A small network was shown many inputs. Here are its activations along a few directions, one row for each input.
Each table varies a few parts of the input and shows all the possible inputs, shuffled.
Descriptions start from the smaller parts, as in this example, which fits no table here: one of 3 separate values, together with either a single point or one of 11 places around a ring or (one of 4 places along a line, together with one of 8 places around a ring).
Shared parts are said once, and a part with two or three values counts as separate values.
In the rows, zero is written as 128.

Other details of the inputs vary at random and push rows far along two fixed directions, the same in every table; ignore that.
To show where, the next rows are all for the same input, with only those details redrawn:
[171 122 163  64 113 122 205 167 110 183 131 167]
[172 106 152 130 101 141 167 123 144 109 138 165]
[134 154 119  88 135 104 135 131 108 180 130 139]

Rows:
R1: [181 105 173 144 116 140 169 120 142 117 140 154]
R2: [135 156 130  91 145 115 132 136 104 184 142 128]
R3: [ 67 126 106  83 137 120 150 166 110 153 104  95]
R4: [168 125 164  50 107 132 202 176 102 175 131 161]
R5: [ 93  65 123 195 109 151 126 108 149  36 111 141]
R6: [ 52 161  85 153 158 118  65 125 110 129  89  70]
R7: [ 69 125 105  84 132 112 144 174 117 154 105  94]
R8: [109 175  83 140 155 101  41 102 129 151 146  95]
R9: [136 155 120  81 137 118 125 147 110 179 138 130]
R10: [116 179 103 153 174 100  41 102 126 154 143  84]
R11: [143 157 139  96 153 117 124 143 107 189 140 118]
R12: [137 154 116  75 124 109 120 157 112 173 132 126]
R13: [ 50 160  83 158 159 105  76 111 106 131  83  78]
R14: [ 99  87 157  75 127 136 204 197  90 160 105 148]
R15: [174 103 160 211 122 149 119  74 169  56 145 139]
R16: [101 178  72 123 143 109  43  95 119 138 134 103]
R17: [176 120 171  72 119 122 206 165 108 190 136 161]
R18: [178 109 176 140 120 151 165 128 139 115 147 149]
R19: [105  94 138 205 113 167 128 113 153  36 100 113]
R20: [ 54 160  85 154 154 111  60 134 117 129  90  68]
R21: [ 93  68 124 188 110 163 114 122 152  37 117 133]
R22: [ 95  66 124 189 106 156 109 131 158  38 117 131]
R23: [131 157 123  83 138 116 132 138 106 177 137 134]
R24: [113 177  95 147 164 101  40 101 128 153 143  90]
R25: [106 176  83 139 158 109  45  92 122 151 145  98]
R26: [174 107 159 204 125 161 106  90 170  56 153 129]
R27: [100 176  74 136 150  96  55  80 120 148 132 113]
R28: [133 154 116  79 126 103 134 131 103 174 123 138]
R29: [103  78 136 130 104 143 193 143 142  85 105 129]
R30: [174 123 162  59 113 128 190 192 118 183 139 155]
R31: [170 107 162 207 126 159 113  81 166  53 152 133]
R32: [ 88  79 117 184 105 162 137 104 167  25 117 114]
The inputs of R7 and R29 match in every part but one. If R12 is changed in the same way as R7 into R29, which row does it become? -> R28
What do these inputs look like to the network? -> one of 4 places along a line, together with either one of 3 separate values or one of 5 places along a line
A walk changes only the place on the line of 5. It starts at R26 and steps to R11. List the rest of the walk in order. -> R25, R9, R16
Change only the place on the line of 4 in R10. List by row number the other rows that result. -> R15, R26, R31
